These are the activations of a small neural network, seen along a few directions. Each row is one input.
Each table varies a few parts of the input and shows all the possible inputs, shuffled.
Descriptions start from the smaller parts, as in this example, which fits no table here: one of 8 places around a ring, together with either a single point or one of 9 places around a ring or (one of 3 separate values, together with one of 6 places along a line).
Shared parts are said once, and a part with two or three values counts as separate values.
In the rows, 128 means zero.

Other details of the inputs vary at random and push rows far along three fixed directions, the same in every table; ignore that.

A family of inputs:
x1: [117 115 147 185 115  92 145 129 206 109 143]
x2: [115 127 162 193 102  85 151 117 183 113 139]
x3: [142  98 112 139  95 120 153  50 160  36 108]
x4: [110 104 140 155 109 106 169  76 174  71 105]
x5: [ 64 104 137  85 123 185 146 139 110  92 184]
x6: [173 180 117 137 152  94  90 204 102 220  85]
x7: [119 138 128  97 146 150  94 168  97 157 132]
x8: [ 86 114 163 180 121  89 158 144 199 130 137]
x9: [119 126  96  67 147 161  93 163  37 138 119]
x10: [ 96 118  97  63 134 187 115 137  50 114 136]
x11: [121 135 124 103 141 151  97 162 101 168 131]
x12: [155 132 159 165 124 108 152 120 192 143 149]
x13: [151 174 135 149 150 103 105 197 134 207 110]
x14: [ 75 117 129 134 114 102 134 150 149 148 155]
x15: [133 150 163 158 124 110 154 152 190 151 151]
x16: [231 160  88 101 134 115 119  76  68  91  41]
x17: [173 109 123 138 117 141 165  39 146  63 124]
x18: [110 140 143 177 117  82 106 174 139 179 122]
x19: [108 130 150 180 124  75 151 114 190 113 137]
x20: [204 142  96 112 115 121 147  69  90  86  72]
x21: [113 120 133 160 119  99 157  69 167  69 122]
x22: [112 136 108  79 145 171  97 154  69 141 123]
x23: [227 155  95 124 144 108  93  97  88 151  55]
x24: [149 164 144 140 145 107 103 187 144 199 122]
x25: [227 176 111 145 161  88  73 147 107 203  54]
x26: [226 167  99 116 141 112  92  96  93 146  47]
x27: [120  98  84  51 157 187  69 135  14 126 124]
x28: [125 128 143 164 124  75 138 134 170 135  94]
x29: [171 123 131 127 111 146 163  40 153  59 119]
x30: [170 126 136 122 112 146 164  43 154  50 119]
x31: [122 116 119 110 152 146  92 168  89 175 145]
x32: [100 112 161 176 114  83 166 121 201 109 126]
x33: [163 134  91 116 105  96 136  53 113  83  70]
x34: [118 112 147 164  88 102 161  75 164  68 133]
x35: [ 63 104 137  86 120 185 151 137 115  93 187]
x36: [132 110 116 124  89 104 171  39 151  43 115]
x37: [238 142  91 100 140 119  98  62  72  98  49]
x38: [194 153 131 152 146  92 105 147 137 184 101]
x39: [ 98 127 138 142 127 134 149 170 137 165 167]
x40: [ 93 120 142 105 135 159 117 159 125 147 167]
x41: [143 160 135 154 139 100 123 196 135 203 125]
x42: [ 92 129 155 183 131  77 141 139 187 131 148]
x43: [133 123 105 105 155 147  78 171  69 187 126]
x44: [132 152 130 126 149 132  92 181 118 201 123]
x45: [ 85 114 150 138 125 137 158 169 145 142 186]
x46: [180 168 131 164 137  89 134 155 145 173  99]
x47: [129 142 126 130 146 122 115 188 102 181 134]
x48: [ 94 111 102  56 132 186 119 134  52  99 143]
x49: [177 153 130 157 147  97  97 171 134 210 109]
x50: [127 100 130 156 104 108 151  84 182  59 130]
x51: [125 155 153 156 142 118 123 181 166 191 144]
x52: [100 115 145 189 120  94 135 154 203 140 149]
x53: [ 82  79 117  75 134 201 122 108  80  89 179]
x54: [153 127 133 123  97 145 189  51 156  44 127]
x55: [ 84 111 132 120 126 156 149 156 117 138 175]
x56: [ 48  83  99  75 102 162 135  97  88  79 157]
x57: [111 114 144 187 109  94 151 124 209 116 144]
x58: [ 83  96 122  91 133 187 118 131  99 132 173]
x59: [ 70 109 159 173 119  95 151 160 190 148 143]
x60: [112 121 146 131 143 139 113 168 138 170 164]
x61: [141 138 169 162 121 114 159 121 201 127 153]
x62: [ 75 111 132  92 124 186 136 129 116 113 172]
x63: [128 132 169 163 123 117 152 142 199 152 168]
x64: [145 163 123 111 156 129  84 188  94 186 106]
x65: [127 117 119 141 113 109 159  37 147  41 105]
x66: [ 61  80 115 107 118 154 116 134 121  89 162]
x67: [141 148 109  94 157 148  71 169  72 183 103]
x68: [171 129 123 120 107 129 176  63 133  58 114]
x69: [ 29  64 119  85 112 177 147  95 101  59 149]
x70: [215 161 102 102 131 124 124  75  90  84  55]
x71: [ 59 109 132 134 137 125 122 137 127 112 157]
x72: [127 131 127 100 148 149  89 162  97 163 134]
x73: [104 113 107  81 134 162 119 154  62 132 145]
x74: [196 177 126 148 145  89 116 156 128 168  80]
x75: [ 82 118 140 110 128 157 145 159 123 122 174]
x76: [193 136 114 144 134 116 127  91 127 133  97]
x77: [101 139 136 131 137 138 129 183 128 170 154]
x78: [138 146 166 161 119 112 167 129 199 122 149]
x79: [ 83 126 139 109 127 163 132 163 126 143 167]
x80: [100 124 102  62 136 189 107 132  59 115 130]
x81: [114 118  58  49 135 144  69 114  11 121  76]
x82: [ 74 106 122  97 122 178 151 137 101 112 175]
x83: [208 166 116 118 137 116 110 101 111 122  66]
x84: [149 135 124 157 104  94 126  87 123 103  87]
x85: [ 59  97 110  94 114 144 129 120 103 101 155]
x86: [241 159  92  95 142 125  91  65  72 101  36]
x87: [126 113 121 140 108 109 161  38 149  36 109]
x88: [184 160 138 155 134 100 116 139 155 175 103]
x89: [ 87 131 133 109 131 160 132 164 119 147 161]
x90: [133 137 148 167 148 112 113 181 158 207 152]
x91: [ 73  86 136  93 132 192 130 125 114 107 192]
x92: [ 57  93 126 118 109 153 120 119  92  93 153]
x93: [195 159 117 120 126 120 121  98 120 121  76]
x94: [109 115 144 146 147 139 121 166 141 169 172]
x95: [ 97 123 166 190 103  84 145 140 182 130 152]
x96: [139 133 158 170 126 113 145 143 189 167 156]
Each input here is: one of 6 places around a ring, together with either one of 5 separate values or one of 11 places along a line.
Changing only the place on the ring of 6 turns x93 into x62. The same change can be made to x87. Which row results?
> x65
Changing only the place on the ring of 6 turns x43 into x27. The same change can be made to x18. Which row results?
> x95
Changing only the place on the ring of 6 turns x38 into x90. The same change can be made to x63. Which row results?
> x29
A walk changes only the place on the line of 11. It starts at x76 and steps to x23. List the rest of the walk in order.
> x58, x26, x44, x62, x80, x89, x10, x82, x39
Change only the place on the ring of 6 in x32. List by row number the other rows that result.
> x4, x8, x28, x59, x69
Change only the place on the line of 11 in x47. List by row number the other rows that result.
> x16, x30, x53, x64, x70, x74, x83, x86, x91, x94

A family of inputs:
x97: [118 115 132  81 131 182 118 116  99 109 173]
x98: [174 156 117 140 124  81 130 106 143 121  66]
x99: [ 92 116 163 142 149 151 158 178 141 103 177]
x100: [169 162 114 142 130  78 132  99 143 120  69]
x101: [193 139 119 156 121  84 132 112 131 131  81]
x102: [ 47 115 169 164  99 124 174 143 194 117 194]
x103: [ 99  90 100  86 131 160 133 107  85  90 138]
x104: [180 161 127 151 111  82 125 105 129 119  64]
x105: [141 131 106  83 134 163 114 150  75 135 147]
x106: [184 137 131 140 118 138 144  95 172 112 114]
x107: [189 158 145 144 145 120 126 109 143 158 106]
x108: [138 149 111 130 163 107  51 188  93 209 101]
x109: [163 126 130 153 123 108 140  69 168  93 108]
x110: [107  94 105  94 116 160 129 104  75  85 138]
x111: [110 144 171 150 151 134 117 187 160 209 182]
x112: [188 159 137 146 139 113 148 117 131 159 111]
x113: [113 132  98  85 129 136 100 126  68 115  98]
x114: [ 60  99 160 169 111 127 177 146 190 127 209]
x115: [ 69 135 152 160 125 103 148 163 182 152 163]
x116: [144 142 115 132 160 108  74 162 112 187  99]
x117: [144 155 137 124 194 132  54 231  83 189 105]
x118: [204 156 115 144 125 115 142 129 143 147  96]
x119: [119 109 105  80 118 185 138 130  93 101 163]
x120: [ 59  99 158 168 116 127 178 143 192 127 206]
x121: [182 145 113 153 135  84 136 107 137 133  86]
x122: [185 148 119 155 139  89 111  92 150 128  81]
x123: [ 93 104 110  80 110 157 126 105  82  78 120]
x124: [ 76 123 125 115 132 129 129 148 127 134 140]
x125: [106 123 111  72 112 181 134 130 100  94 148]
x126: [165 114 131 144 126 109 141  76 173  96 106]
x127: [ 95 107 114  85 107 156 124 105  77  78 117]
x128: [113 141 116  79 140 170 119 139  75 146 114]
x129: [153 179 145 132 139 103 110 190 132 200 132]
x130: [ 97 127 133  78 126 176 141 116  92 108 160]
x131: [ 91 102 107  74 115 156 129 107  87  78 121]
x132: [ 61 100 164 174 106 128 176 145 186 126 208]
x133: [166 131 131 164 103 103 158  75 140  87 110]
x134: [117 117 124  83 125 175 142 122  89 107 179]
x135: [191 140 124 151 132  91 109 101 149 131  82]
x136: [103 102 117 106 120 165 106  88  86  82 136]
x137: [ 58  98 163 164 127 133 156 132 207 126 203]
x138: [ 69 121 138 131 121 126 145 141 152 124 156]
x139: [171 118 136 152 112 110 137  74 163  92 105]
x140: [104 108 127  85 140 196 126 108  96 120 150]
x141: [119 129 101  87 124 137  97 130  65 116  94]
x142: [184 144 142 137 120 129 141  98 168 109 135]
x143: [190 136 116 151 125  84 134 113 136 132  83]
x144: [165 131 134 160 114 108 136  65 160  87 109]
x145: [140 139 109 119 171 111  52 193  95 214  96]
x146: [ 66  92 170 174 102 128 177 150 186 126 202]
x147: [127 121 135 139 129 127  97 137 120 144 125]
x148: [165 133 129 165 104 101 158  71 142  83 110]
x149: [ 90 118 112  96 108 153 124  94  79  72 123]
x150: [154 137 128 140 106  98 157  81 158  82  96]
x151: [156 157 132 125 152 126 114 170  99 194 135]
x152: [162 115 123 146 120 102 166  86 160  95 109]
x153: [ 85 121 148 171 127 107 148 169 172 163 180]
x154: [117 123 112 122 142 120  99 179  93 174 128]
x155: [189 158 130 146 138 117 150 117 134 160  99]
x156: [136 167 163 158 154 101 135 193 156 133 111]
x157: [151 146 125 144 108  95 156  73 156  78  96]
x158: [105  86 108  83 134 166 106 101  96  93 131]
x159: [165 127 132 153 118 108 138  70 164  92 110]
x160: [ 73 138 165 172 110 105 145 168 172 155 162]
x161: [ 78 131 146 143 140 101 125 203 163 192 144]
x162: [141 147 106 139 153  98  95 168 101 184 105]
x163: [110  91 117  94 120 167 103  99  82  88 129]
x164: [ 84 104 106  76 124 156 132 105  94  81 125]
x165: [ 92 125 132  79 129 181 144 114  90 111 152]
x166: [153 147 123 119 154 144  90 168 114 198 107]
x167: [163 121 123 151 116 102 163  82 158  92 111]
x168: [ 93 119 116  74 122 188 143 119  97 106 136]
x169: [ 96 104 130 121 139 142 109 139 135 137 150]
x170: [117 100 139 135 123 131 130 115 158 114 145]
x171: [ 81 117 158 151 127 154 169 178 175 176 196]
x172: [108  97 109  99 113 160 126 104  70  85 135]
x173: [129 154 105 108 157  97  67 206  82 208  76]
x174: [138 152 105 136 153 101  70 198  73 210 103]
x175: [131 153 154 140 112 122 158 149 178 135 161]
x176: [132 113 105  97 137 149  77 125  72 128 108]
x177: [186 140 134 138 116 133 139 100 172 109 124]
x178: [170 152 128 132 106 128 164 103 166 104 104]
x179: [165 116 123 149 116 101 164  84 159  93 108]
x180: [114 136  99  94 125 135  99 121  66 111  98]
x181: [111 130 150 164 131 116 102 160 144 170 145]
x182: [ 90 128 155 168 139 113  98 192 158 198 165]
x183: [117 117  90  94 146 141 106 125  68 124 115]
What do these inputs look like to the network?
> one of 3 separate values, together with either a single point or one of 8 places around a ring or (one of 4 places along a line, together with one of 5 places along a line)
Changing only the choice among 3 separate values turns x155 into x140. The same change can be made to x154. Which row results?
> x135
Changing only the choice among 3 separate values turns x173 into x179. The same change can be made to x100. Which row results?
> x183
Changing only the choice among 3 separate values turns x176 into x110. The same change can be made to x126. Which row results?
> x152
Change only the place on the line of 4 in x143. List by row number the other rows that result.
> x114, x153, x154
Change only the place on the line of 5 in x116. List by row number the other rows that result.
> x109, x159, x181, x182
Change only the place on the line of 5 in x170. List by row number the other rows that result.
> x126, x139, x158, x163
A walk changes only the place on the ring of 8. It starts at x155 and steps to x171. List the rest of the walk in order.
> x118, x119, x105, x134, x151, x112
A walk changes only the place on the ring of 8. It starts at x125 and steps to x175. List the rest of the walk in order.
> x129, x130, x165, x128, x168, x178
